A small network was shown many inputs. Here are its activations along a few directions, one row for each input.
In each table, some parts of the input vary, and every possible input appears once, in random order.
A made-up example of a description, with smaller parts first: one of 5 places around a ring, together with either a single point or one of 9 places along a line or (one of 2 separate values, together with one of 6 places along a line).
Shared parts are said once, and a part with two or three values counts as separate values.

Other details of the inputs shift rows strongly along two fixed directions, in all tables alike. That doesn't count.

Table:
row 1: [  2 -17  48  -1  10  17  15   0   3 -13 -28  41  -2]
row 2: [-30 -27  41   0   6   9  23  -9  -6  27 -13  44  -9]
row 3: [ 12 -21  38   0  -5   3  -5   1 -29  18 -34  33 -12]
row 4: [-11  38 -70   6  -7 -27 -20   1  22  15  44 -61  19]
row 5: [ -5   4  14   0  10   5   3   5   6 -23   5  10  -3]
row 6: [ -8 -21  10  13 -19 -25  34  -4  55  74  12 -44 -16]
row 7: [  5  32 -69  10 -12 -31 -17  -2  24   8  29 -67  25]
row 8: [ 24  -7   7 -10  -5  14 -10   7 -27 -11  -8   7 -15]
row 9: [ -4   4   4   1   3 -15 -12  -2 -16  -4 -10   8   3]
row 10: [ -3 -21   9  13 -20 -27  34  -3  56  71   8 -44 -10]
row 11: [-11 -25  32   0   4  14  16 -10 -16   2 -27  44   0]
row 12: [ 18  -5   2  -9  -5  19  -9   6 -24  -8  -4  13 -16]
row 13: [ 10  27 -48  -3  -2   8 -35  -1 -27 -26  10  -4  12]
row 14: [-16  17 -14  -6   7   5 -22  -7 -21 -12   3  28   9]
row 15: [-16 -14  38  17  -2 -46  38   8  61  42  13 -48  -9]
row 16: [ -7   4   1  -1   4   1 -15  -7 -21  -8 -12  28   5]
row 17: [ 12   6  -8 -10   4  28  -7   7 -12 -27   9  11  -8]
row 18: [ 19  23 -39 -11   4  25 -16   7  -8 -46  17  -9   8]
row 19: [ -3   3  -7  -5   8   2  -7   0 -29 -31  -1   6   5]
row 20: [  1  -8  13  -5   7  -1  -2   0 -32 -26 -12  11   1]
row 21: [-12 -15  32   3   2   7   0 -12 -15  14 -30  50  -3]
row 22: [  7 -30  55  -3  -1  17  22   8  -1  19 -17  30 -27]
row 23: [ 10  31 -68  10 -12 -32 -17  -1  24   7  22 -71  28]
row 24: [  3   2   9   0   2 -19 -13  -1 -19  -7 -13   1   4]
row 25: [ 12  -4  -4  -8  -5  25  -8   1 -18  -4  -1  19 -13]
row 26: [  6  32 -34   5   5 -42  -4  15  32 -31  40 -82  14]
row 27: [ -5  20 -43  -5   8   9 -17  -5 -24 -47  13  -5  18]
row 28: [ -2 -15  30   2   1   3   1 -11 -13  10 -39  44   6]
row 29: [ 13 -30  36  -2 -10  20  16  -5   0  31 -30  30 -15]
row 30: [  8  29 -28  -5  12  11 -16   6  -3 -61  16  -4  18]
row 31: [  3  29 -44  -3   4  -2 -31  -6 -20 -38   3   1  25]
row 32: [-15 -25  36   0   6  13  14  -8 -21   4 -21  45  -8]
row 33: [  6  26 -49 -13   0  26 -26   4 -20 -26  28   0   1]
row 34: [-22 -18  56   1  12  12  22   2  13  15  -8  46 -14]
row 35: [ 15  23 -39 -11   4  28 -17   7 -10 -45  21  -9   3]
row 36: [ -5   4  11   1  10   8   4   3   9 -23   4  11   0]
row 37: [-10 -16  15  20 -17 -48  22   1  41  76   1 -46  -8]
row 38: [-23 -14  18  10  -6 -21  40   5  64  68  26 -39 -15]
row 39: [-16 -15   7  21 -18 -39  24  -7  51  81   2 -40  -3]
row 40: [ 24   3   2 -12   4  16  -8  14 -19 -33   3  -3  -9]
row 41: [ 16  -2   2  -6   0  20   6   4   6 -11  -5   0   0]
row 42: [ -1  -6  -1  -3   6  10   2  -8 -19 -22 -17  17  13]
Description of these inputs: one of 6 places around a ring, together with either a single point or one of 6 places along a line.
- The inputs of row 22 and row 15 match in every part but the place on the ring of 6. If row 41 is changed in the same way as row 22 into row 15, which row does it become? => row 1
- The inputs of row 23 and row 29 match in every part but the place on the ring of 6. If row 7 is changed in the same way as row 23 into row 29, which row does it become? => row 10
- A walk changes only the place on the ring of 6. It starts at row 17 and steps to row 25. List the rest of the walk in order. => row 13, row 16, row 32, row 5
- Which other rows agree with row 31 in the place on the ring of 6? List them by row number. => row 9, row 14, row 16, row 21, row 24, row 28

Table:
row 43: [  2   9 -13 -18  13  57 -26  -2 -56 -54  -6  67  -2]
row 44: [ 21  31 -45  -4   2  -8 -15  14   8 -48  29 -55  11]
row 45: [-27  -9   1  20 -14 -55  14 -19  39  75 -12 -25  14]
row 46: [ -1  13 -11 -18  11  48 -36  -3 -64 -47  -5  68  -5]
row 47: [-32  -9  22  20   1 -44  36  -6  61  36  12 -33   5]
row 48: [ 19  34 -55  -7   0  11 -15  16  15 -34  41 -48   6]
row 49: [-31  -9  25  13   5 -42  39  -3  59  35  12 -35   8]
row 50: [  5 -21  12  13 -22 -43  19  -7  35  71 -13 -43  -7]
row 51: [ 13  34 -57  -8  -3  -3 -26  13  -4 -22  42 -46   2]
row 52: [-14 -37  70  -7   9  37  34  -3   4  20 -23  67 -24]
row 53: [-11  40 -50   3  11 -18 -18   1   9 -43  28 -32  31]
row 54: [  2 -39  62   5  -7   3   6 -13 -25  45 -62  61 -11]
row 55: [  0 -20   1  14 -25 -20  21  -3  37  85   3 -34  -9]
row 56: [ -2 -41  61   7  -7   5  10 -12 -29  46 -58  62  -9]
row 57: [ 22  27 -64  -2 -12 -15 -30   0 -17 -18  14 -47  17]
row 58: [-36 -11  15  18  -1 -49  31  -7  47  51   7 -32   8]
row 59: [-38  -7  19  18  -2 -58  21  -8  37  57   8 -29   4]
row 60: [ -7 -42  77   4   6   9  23  -2 -16  22 -45  56 -17]
row 61: [ 21  28 -43  -4   3  -7 -10  12  11 -57  33 -56   7]
row 62: [ 21  29 -40 -11   7  -6  -7  15  11 -57  34 -60  10]
row 63: [ -7 -19  29  11 -11 -46  25   5  35  54   6 -47 -17]
row 64: [ 19  31 -53  -6   1  11 -10  15  19 -43  45 -49   2]
row 65: [ 20  32 -50 -13   5  12  -7  18  18 -44  46 -52   5]
row 66: [  6  10  -5 -17  15  62 -20   0 -42 -68  -2  67  -6]
row 67: [-15 -35  65   0   4  35  27  -5   2  30 -29  71 -22]
row 68: [ -2 -41  88  -1  11  16  32   2  -3   7 -39  54 -17]
row 69: [-10  36 -71   6  -4 -26 -33 -12 -14 -12  13 -26  37]
row 70: [ 18  10   8 -12  18  40 -27   6 -54 -74 -22  54   7]
row 71: [-13 -39  45   3 -11  29  10 -19 -22  59 -42  77 -15]
row 72: [ 11  11 -28 -16  -1  52 -44 -14 -64 -30 -23  71   5]
row 73: [ 18   7  11 -12  18  41 -22   5 -50 -82 -18  53   2]
row 74: [  4 -18   2  11 -25 -22  17  -4  41  84  -1 -35 -11]
row 75: [ 16  30 -59  -8  -2   6 -16  13   5 -29  41 -48   5]
row 76: [ -4 -22  25  11 -10 -38  36   5  45  47   5 -50 -13]
row 77: [ 11  10   5 -13  15  26 -38   3 -73 -62 -21  55   1]
- The inputs of row 72 and row 74 match in every part but one. If row 67 is changed in the same way as row 72 into row 74, which row does it become? => row 48
- What is each input in this table made of? => one of 5 places around a ring, together with either one of 2 separate values or one of 5 places along a line
- A walk changes only the place on the line of 5. It starts at row 68 and steps to row 73. List the rest of the walk in order. => row 70, row 60, row 77
- Which other rows agree with row 53 in the place on the ring of 5? List them by row number. => row 45, row 47, row 49, row 58, row 59, row 69
- Which other rows agree with row 62 in the place on the ring of 5? List them by row number. => row 44, row 50, row 57, row 61, row 63, row 76

Table:
row 78: [  7   6 -11   7  -3 -33  -2   2   8  -2   5 -38  12]
row 79: [  7 -27  32   1 -11   0  17   2   7  40 -13   0 -23]
row 80: [-15  31 -61  12  -1 -34 -13  -8  21  -9  24 -53  31]
row 81: [-23  35 -57   6   5 -37 -14  -1  19  -8  39 -55  26]
row 82: [ -9 -33  59   9  -4 -27  26  -5  13  42 -26   5 -14]
row 83: [ 34   7 -20 -15  -2  36 -31   8 -49 -46  -9  27  -3]
row 84: [ 13  17 -31   6  -4 -36  -7   2  11 -10   4 -57  21]
row 85: [  7  -7   8   1  -8  -4   3   8   7  25   7 -14 -19]
row 86: [  6  -9  28  -6   9  23  39  20  48 -20  27 -18 -21]
row 87: [-11 -23  34   3  -8   1  20   2  11  50   1  10 -23]
row 88: [ -8  -5  39   0  21   0  40  15  45 -34  20 -19  -6]
row 89: [ 21  -8  -4   3 -13  -8   7   4  14  27  -8 -31  -3]
row 90: [ -9  25 -35  -9  11  11 -29  -8 -34 -46   1  27  20]
row 91: [  1  12 -37   5 -13  -5  -3  -7  24  22   9 -26  13]
row 92: [ 10   9 -26  -6   0  41 -24  -8 -35 -25  -9  41   4]
row 93: [  4  11 -22 -17   2  44 -26  -7 -41 -27  -4  50   1]
row 94: [ -1 -10  29  -3   7  31 -13 -15 -42 -20 -47  85  11]
row 95: [ -6  13  -4  -8  14  13 -23   3 -45 -43   0  34   3]
row 96: [ -6  -4  19   6   3 -26   3   3   3   9  -1 -11  -6]
row 97: [-22 -41  61   6  -6  10  31  -7  16  75 -20  43 -25]
- What is each input in this table made of? => one of 2 separate values, together with either a single point or one of 9 places along a line
- The inputs of row 81 and row 97 match in every part but the choice among 2 separate values. If row 95 is changed in the same way as row 81 into row 97, which row does it become? => row 87
- Change only the choice among 2 separate values in row 84. List by row number the other rows that result. => row 89
